[143 177 159 168 116 173 146 127 111 160 111 148 119 165 126] = K318
[128 153 166 101 166 138 122 141 118 144 109 197 164  99 112] = K633
[122 121 150  76 159 106 148 131 108 115 107  96 167 121 109] = K715
[111  92 102 153  76 149 123 164 130  87 135 139 150 115 139] = K319
[156 109  96 132 110 122  83 160 155 193 106 193 105 144 148] = K620
[150 129  95 109 124 126  93 108 117 154 138  58 153 114 122] = K488
[134  86 105 182 183 148 105  93 143 146 169 157 178 165 112] = K262
[136 136 110  76 144 150 124  79 157 136 160 158 138  94  98] = K849
[130 141 136 172 131 121 111 119 121 142  72  84 163  58 136] = K588
[121 135 144 163 106 124 142  55 108 111 146 111  93 142  98] = K931
[137 167 159 137 210 175 123 156 125  95 163 162 136 162 158] = K115
[126 156 137 205  99 162 144  92 123 119 185 167 194 102 116] = K727
size: [128 153 166 101 166 138 122 141 118 144]
10
size: [122 121 150  76 159 106 148 131 108 115 107]
11
size: [137 167 159 137 210 175 123]
7
size: [130 141 136 172 131 121 111]
7

[168  98  63 143 145  72 116 161 127 125 122 142 165 143 132 107 119 123
 136 142 117 101 139 128 111 155 130 128 112 107 104  97 142  95 108 135
 130  97  75 125 100 133 141 122 124 115 147 117 143 147  98 118  80  99] = K316
[168  98  63 143 145  72 116 161 127 125 122 142 165 143 132 107 119 123
 136 142 117 101 139 128 111 155 130 128 112 107 104  97 142  95 108 135
 139 116 138 142 108 158 156 100 121 148 146 134 115 143 102  94 131 127] = K411
[140 101 117 158 145 127 135 166 135 147 122 104 149 137 157  99 123 135
 149 137 125 132 164 132 149 128 136 120  98 107 101 112 127 111 139 135
 114 120 127 121 126 120 106 122 100 109 142  97 149 113 107 124 125 116] = K85
size: [168  98  63 143 145  72 116 161 127 125 122 142 165 143 132 107 119 123
 136 142 117 101 139 128 111 155 130]
27
size: [168  98  63 143 145  72 116 161 127 125]
10
size: [140 101 117 158 145 127 135 166 135 147 122 104 149 137 157  99 123 135
 149 137 125 132 164 132 149 128 136 120  98 107 101 112 127 111 139 135
 114 120 127 121 126 120 106 122 100 109 142  97 149 113 107 124 125 116]
54
size: [168  98  63 143 145  72 116 161 127 125 122 142 165 143 132 107 119 123
 136 142 117 101 139 128 111 155 130 128 112 107 104  97 142  95 108 135
 139 116 138 142 108 158 156 100 121 148 146 134 115 143 102  94]
52

[ 70  96 114  77 118 141]  K790
[ 85 111 107  67  98 124]  K600
[ 83 100 115  88  96 152]  K436
[ 90  92 105  79 106 165]  K18
[ 75  94 101  61 119 133]  K108
[ 88 121 113  67 114 154]  K530
[ 72 105 107  55 110 123]  K141
size: [ 70  96 114  77 118]
5
size: [ 75  94 101  61 119]
5
size: [72]
1

[136 108 130 115 122 121 125  78 111 119 140 168 117 143 133 108 106 141
 117 127 126 127 165 107 110 126 133 152 121 135 181] : K305
[136 108 130 115 122 121 125 118 111 119 140 168 117 143 133 124 129 141
 117 127 126 127 165 107 110 126 133 152 121 135 181] : K451
[136 108 130 115 122 121 125 118 111 119 140 168 117 143 133 124 129 141
 117 127 126 127 165 107 110 126 133 152 139 149  76] : K526
size: [136 108 130 115 122 121 125 118 111 119 140]
11
size: [136 108 130 115 122 121 125 118 111 119 140 168 117 143 133 124 129 141
 117 127 126 127 165 107 110 126 133 152 139 149  76]
31
size: [136 108 130 115]
4
size: [136]
1
size: [136 108 130 115 122 121 125 118 111 119 140 168 117 143 133 124 129 141
 117 127 126 127 165 107 110 126 133 152 121 135 181]
31

[ 64 109 130 142 110 141 109 169 142 163 122 138 122 156  61 134 146 138
  79  69 123 167 193  76 177 133 123 159  68 119 137 142  98 161 111 150
  72]  K45
[209 151 107 132 154 132 176  57 100  85 134  87  95 109 191 136  91 121
 156 209 154  94  66 186  85  89 109  87 195 128 153 117 188  56 115  88
 177]  K10
[129 133 159 118 131 155 148  86 151 101 134 112 101 135 142 146 113 126
 141 144 155 143 104 153 122 106 154 102 162 124 141 115 184  89 103 103
 108]  K905
[134 146 113 125 125 111 110 155 108 148 125 142 151 114 149 108 143 126
 140 119 110 109 127 118 118 139 115 142 107 132 111 151  96 159 149 144
 155]  K135
[150 119 131 132 115 167 159  83 133 106 131 106  93 130 113 143 104 132
 111 160 153 129 112 151 127 123 133 103 168 121 150 129 182  79  99 102
 117]  K568
[173 156 109 134 138 122 142 124 107 123 128 110 144 110 158 119 120 125
 147 162 116  98 108 152 106 128 108 125 162 131 123 119 109 125 143 129
 167]  K322
[ 58  95 145 117  88 129  95 167 155 142 124 160 142 150  94 134 155 133
 112  65 121 170 164  86 156 137 152 148  71 129 113 125 103 172 136 147
  82]  K885
[ 58 103 155 132 106 140  99 167 161 150 123 152 128 155  65 142 149 137
  72  66 120 169 184  81 169 161 142 153  69 121 126 150 102 164 118 150
  72]  K368
[123 136 140 132 129 169 138 106 149 117 130 116 100 144 107 144 116 128
  82 133 154 146 136 131 141 119 134 118 138 120 147 113 169 101 101 115
 103]  K420
[134 146 113 125 125 111 110 155 108 148 125 142 151 114 149 108 143 126
 140 119 110 109 127 118 118 139 115 142 107 132 111 132  94 180 129 157
  64]  K217
[173 156 109 134 138 122 142 124 107 123 128 110 144 110 158 119 120 125
 147 162 116  98 108 152 106 128 108 125 162 131 123 119 184  89 103 103
 108]  K958
size: [ 64 109 130 142 110 141 109 169 142 163 122 138 122 156  61 134 146 138
  79]
19
size: [123 136 140 132]
4
size: [209 151 107 132 154 132 176  57 100  85]
10
size: [134 146 113 125 125 111 110 155 108 148 125 142 151 114 149 108 143 126
 140 119 110 109 127 118]
24
size: [ 64 109 130 142 110 141 109 169 142 163 122 138 122 156  61 134 146 138
  79  69 123 167 193  76 177 133 123 159  68 119 137 142  98 161]
34
size: [134 146 113 125 125 111]
6

[173 159 120 154 122 102 125] -> K902
[129 105 120 137 114  96 122] -> K843
[108  48 148  67 101 132 150] -> K520
[125 131  79 114 139 101 118] -> K467
[111  75  89 138 142 143 102] -> K915
[135 114 138  81  66 171 157] -> K628
[107 140  89 136 184  93 139] -> K742
size: [107 140  89 136]
4
size: [108  48 148  67 101 132]
6
size: [111  75  89 138 142]
5
size: [135 114 138]
3
size: [108]
1
size: [111  75  89 138 142 143]
6

[135 138 111 127 152 111 149 108 164 102 141 116 120 155 152 135] : K745
[156  81 137  90 127 123 159 140  96 131 164 102 189 141 143  99] : K972
[125  93 139 128 123 129 119 147 110 137 127 125 152 133 118 103] : K293
[130  73 130 131 150 128 129 140 140 114 131 108 160 168 125  92] : K81
[131 145 115 132 152 127 133 102 168 102 128 120 110 152 142 140] : K131
[146  67 126 114 170 117 148 119 158  93 151  88 175 196 149  88] : K245
[121  78 137 136 128 137 112 161 116 134 124 122 156 143 119  96] : K575
[137 102 123 118 150 146 140 115 145 109 139 108 149 162 138 111] : K492
[136 138 127 126 153 144 137  99 165 102 131 117 119 155 152 136] : K779
[106 154 115 164 135 123 107 119 159 121 145 109 142 153 150 124] : K534
[106 154 115 164 135 123 107 119 159 121  99 144  85 128 113 144] : K801
[136  92 132 117 139 112 138 136 127 121 141 111 158 152 132 104] : K782
size: [121  78 137 136 128 137 112 161 116 134 124 122 156 143 119  96]
16
size: [135 138 111 127 152 111 149 108 164 102 141 116 120 155]
14
size: [137 102 123 118 150 146 140 115 145 109 139 108 149 162 138 111]
16
size: [106 154 115 164 135 123 107 119 159 121 145 109 142 153 150 124]
16

[ 81  78 137 198 179 107  70 101 140 138 130 155 172 129  65  65 135 191
 171 123] = K819
[ 82  71 102 159 199 188 137  85  72  96 129 143 136 131 147 168 166 129
  75  53] = K37
[ 81 104 198 137  72 129 136 147 167  77  82 186 151 108 120 171 147  95
  55  67] = K590
[ 80  72  90 134 179 201 185 140  94  71  81 109 134 142 137 132 139 157
 171 162] = K867
[ 81 104 198 137  72 129 136 147 167  77  82 186 151 108 120  95 150 186
  85  85] = K428
[ 82  81 153 201 151  79  84 131 141 130 155 169 114  56  89 169 187 136
 108 119] = K227
[ 81  71 101 156 196 192 144  92  70  89 123 143 138 132 140 162 171 146
  95  57] = K122
size: [ 80  72  90 134 179 201 185 140  94  71  81 109 134 142 137 132 139 157
 171]
19
size: [ 82  71 102 159 199 188 137  85  72  96 129 143 136 131 147 168 166 129
  75  53]
20
size: [ 81  78 137 198 179 107]
6

[139 136 126 111 128 114 100 131] = K921
[127 122 127 135 139 145 149 129] = K273
[129 130 125 122 137 149 122 125] = K923
[112 135 134  95  79 122 147 127] = K354
[124 123 119 130 130 153  67 129] = K922
[114 111 111 135 152  92 132 127] = K389
[118 128 127 155 105 137 126 128] = K537
[148 125 140 106  57  90 128 132] = K552
[122 129 135 140 127 113 108 127] = K292
[131 122 128 115 151 135 130 128] = K178
[116 130 122 123 135 149 150 124] = K103
size: [139 136 126 111]
4
size: [112 135 134]
3
size: [127 122 127]
3
size: [124 123 119 130 130 153]
6
size: [124 123 119 130 130 153  67 129]
8

[150  87 134 153] -> K27
[147  88 164 175] -> K416
[ 55 102 205  80] -> K134
[176 133 109  86] -> K546
[ 81 187  98 162] -> K903
[162  99 138 153] -> K338
[177  98 113  82] -> K270
[143  78  74 139] -> K20
[119  91 140 162] -> K524
[ 79 101 119 163] -> K128
[125 110 132 135] -> K683
size: [177  98 113]
3
size: [177  98]
2

[110 141 112 125 118 150 121  64 107 154 135  95 137 127 140 139 113  91
 110 106 122 136 120 163 138 132 136  91 131 110 134  93 162 128 136 150] -> K640
[119 138 122 122 123 142 125  83 116 143 132 107 133 127 139 128 117 104
 116 116 128 131 125 149 135 134 136 105 133 115 131 101 153 129 130 138] -> K825
[133 111 105 141 131 101 142 200 160 111 144 149 133 129  84 147 154 186
 136 151 112 132 144 147 124 108 113 175 145 135 124 181  98 121 137 111] -> K619
[ 97 142  96 134 110 162 111  44  96 175 139  78 146 124 135 168 107  75
 101  86 108 148 114 183 141 126 130  69 126 109 140  90 171 126 145 173] -> K767
[128 126 127 131 129 124 130 139 131 125 127 133 127 129 123 130 131 134
 132 131 127 129 129 125 126 124 126 135 126 131 127 136 122 127 129 127] -> K146
[129 120 119 138 131 112 138 169 143 115 130 143 128 131 104 137 143 158
 139 143 121 129 135 126 123 112 119 157 127 136 126 160 106 124 134 121] -> K821
[ 97 142  98 133 111 161 113  46  97 173 139  80 145 124 136 165 108  77
 102  89 110 147 115 181 141 127 132  72 126 108 139  90 170 126 144 171] -> K53
[129 125 126 133 130 122 132 146 132 123 127 136 127 130 119 131 134 139
 134 134 126 128 130 124 125 122 124 139 125 133 128 141 117 127 130 126] -> K986
[118 139 120 122 122 144 125  78 113 145 133 104 134 127 139 130 117 101
 114 113 127 132 124 153 136 134 136 102 133 113 131  99 155 129 131 140] -> K621
[128 125 127 133 129 121 132 146 133 122 127 136 128 130 118 131 134 139
 133 134 126 128 130 123 125 121 124 139 125 133 127 141 118 126 130 126] -> K60
[128 127 128 130 129 126 129 134 129 126 127 130 128 128 126 129 130 131
 130 129 127 128 129 126 127 126 127 132 127 130 128 132 124 128 129 127] -> K345
[129 119 118 138 131 111 139 172 145 113 131 144 128 131 102 138 144 160
 140 144 120 129 136 128 123 111 119 159 129 137 126 163 104 123 134 120] -> K188
size: [128 125 127 133 129 121 132 146 133 122 127 136 128 130 118 131 134 139
 133 134 126 128 130 123 125]
25
size: [128 127 128 130 129 126 129]
7
size: [128 127 128 130 129 126 129 134 129 126 127 130 128 128 126 129 130 131
 130 129 127 128 129 126 127 126 127 132 127 130 128 132 124]
33

[ 90 153 147 133  99 153 184] -> K527
[ 85 146 156 137 106 161 179] -> K206
[127 125 131 150  89 125 121] -> K408
[113 145  91 122 120 156 195] -> K200
[127 125 131 150  89  81  75] -> K709
size: [ 90 153 147 133  99 153]
6
size: [113 145  91 122 120 156]
6

[128 132 132 132 128 128 149 128 128 157 132 136 128 136 132 128 128 174
 132 128 145 161 128 128 149 126 132 149 140 128 132 132 136 157 132 136
 132 161 145 157 145 149 136 136 132 136 132 153 157 161 128 126] -> K785
[128 149 132 153 140 128 153 145 128 140 128 128 128 140 140 132 128 158
 132 128 157 174 128 128 128 126 149 145 136 128 132 136 128 195 132 128
 140 132 132 132 153 149 157 128 136 132 132 161 145 136 140 118] -> K308
[132 165 136 128 128 140 145 128 132 136 128 132 128 132 128 132 132 158
 132 128 157 145 136 136 153 127 140 132 136 132 136 140 128 140 136 128
 157 145 136 145 136 153 145 136 128 128 128 140 136 145 140 125] -> K883
[128 149 132 153 140 128 153 145 128 140 128 128 128 140 140 132 128 158
 132 128 157 174 128 128 128 126 136 128 136 128 128 149 128 153 140 145
 140 140 136 145 136 128 140 170 128 145 132 128 140 161 145 131] -> K505
[128 149 136 153 140 128 153 145 128 140 128 128 128 140 140 128 128 158
 132 128 157 174 128 128 128 126 149 145 136 128 132 136 128 195 132 128
 140 136 132 132 153 149 157 128 136 132 132 149 145 136 140 118] -> K434
size: [132 165 136 128 128 140 145 128 132 136 128 132 128 132 128 132 132 158
 132 128 157 145 136 136 153 127 140 132 136 132 136 140 128 140 136 128
 157 145 136 145 136 153 145 136 128 128]
46
size: [132 165 136 128 128 140 145 128 132 136 128 132 128 132 128 132 132 158
 132 128 157 145 136 136 153 127 140 132 136 132 136 140 128 140 136 128
 157 145 136 145 136 153 145 136 128 128 128 140 136 145 140 125]
52
size: [128 149 132 153 140 128 153 145 128 140 128 128 128 140 140 132 128 158
 132 128 157 174 128 128 128 126 149 145 136 128 132 136 128 195 132 128
 140 132 132 132 153 149 157 128 136 132 132 161 145 136 140 118]
52

[143 153 152 145 167] : K493
[143 141 152 145 167] : K281
[143 153 152 145 135] : K793
size: [143 141 152 145]
4
size: [143 141]
2
size: [143 153]
2
size: [143 153 152]
3

[154 156 158 160 160 161 160 163 167 166 169 165 164 161 157 153 149 139
 125 113 104 101  92  91  81  77  75  71  72  73  74  75  89 106 120 130
 136 140 143 143 140 142 146 148 149 149 149] -> K121
[ 77  80  81  84  88  94 106 116 124 136 144 150 156 160 161 162 163 161
 158 158 160 156 158 160 159 160 160 161 160 157 155 152 150 145 141 135
 126 112  96  88  78  74  70  69  73  73  77] -> K48
[154 156 158 160 160 160 160 160 159 161 160 163 164 166 165 164 163 161
 158 154 138 124 117 106  99  91  83  78  73  68  66  64  64  65  71  80
  79  90 105 116 123 130 137 142 146 147 149] -> K755
[154 156 158 160 160 160 160 160 159 161 160 162 164 163 164 164 164 164
 164 159 160 155 147 131 121 107  98  88  81  75  69  65  62  62  64  69
  75  82  90 103 114 125 127 133 139 144 149] -> K833
[154 156 158 160 160 160 160 160 159 161 160 162 164 161 161 163 163 165
 169 165 163 162 156 150 143 133 118 105  91  80  74  74  67  64  63  66
  68  71  75  80  85  92 103 120 132 144 149] -> K111
[ 79  78  78  79  80  82  81  87  95 102 110 120 129 139 149 152 151 152
 156 158 160 155 155 156 155 155 156 155 156 156 154 153 152 149 147 144
 144 145 145 142 137 128 127 108  92  86  81] -> K102
[154 156 158 160 160 160 160 160 159 161 160 162 164 165 165 164 164 162
 160 158 158 140 129 117 108  99  89  82  77  71  66  64  62  63  67  73
  79  90  96 103 114 125 132 138 143 146 149] -> K337
[ 93  98 109 120 133 143 155 160 159 161 160 162 162 159 161 163 162 161
 158 158 160 164 163 164 163 161 160 158 155 152 147 140 130 116  99  81
  79  75  73  73  72  69  68  71  76  81  85] -> K824
size: [154 156 158 160 160 160 160 160 159 161 160 163 164 166 165 164 163 161
 158 154 138 124 117 106  99  91  83  78  73  68  66  64  64  65  71  80
  79  90 105 116 123 130 137 142 146 147 149]
47
size: [ 93  98 109 120 133 143 155 160 159 161 160 162 162 159 161 163 162 161
 158 158 160 164 163 164 163 161 160 158 155 152 147 140 130 116  99  81
  79  75  73  73  72  69  68  71  76  81  85]
47
size: [154 156 158 160 160 160 160 160 159 161 160 162 164 163]
14
size: [ 79  78  78  79  80  82  81  87  95 102 110 120 129 139 149 152 151 152
 156 158 160 155 155 156 155 155 156 155 156 156 154 153 152 149 147 144
 144 145]
38
size: [ 79  78  78  79  80  82  81  87  95 102 110]
11
size: [ 93  98 109 120 133 143 155 160 159 161 160 162 162 159 161 163 162 161
 158 158 160 164 163 164 163 161 160 158 155 152 147 140 130 116  99  81
  79  75]
38

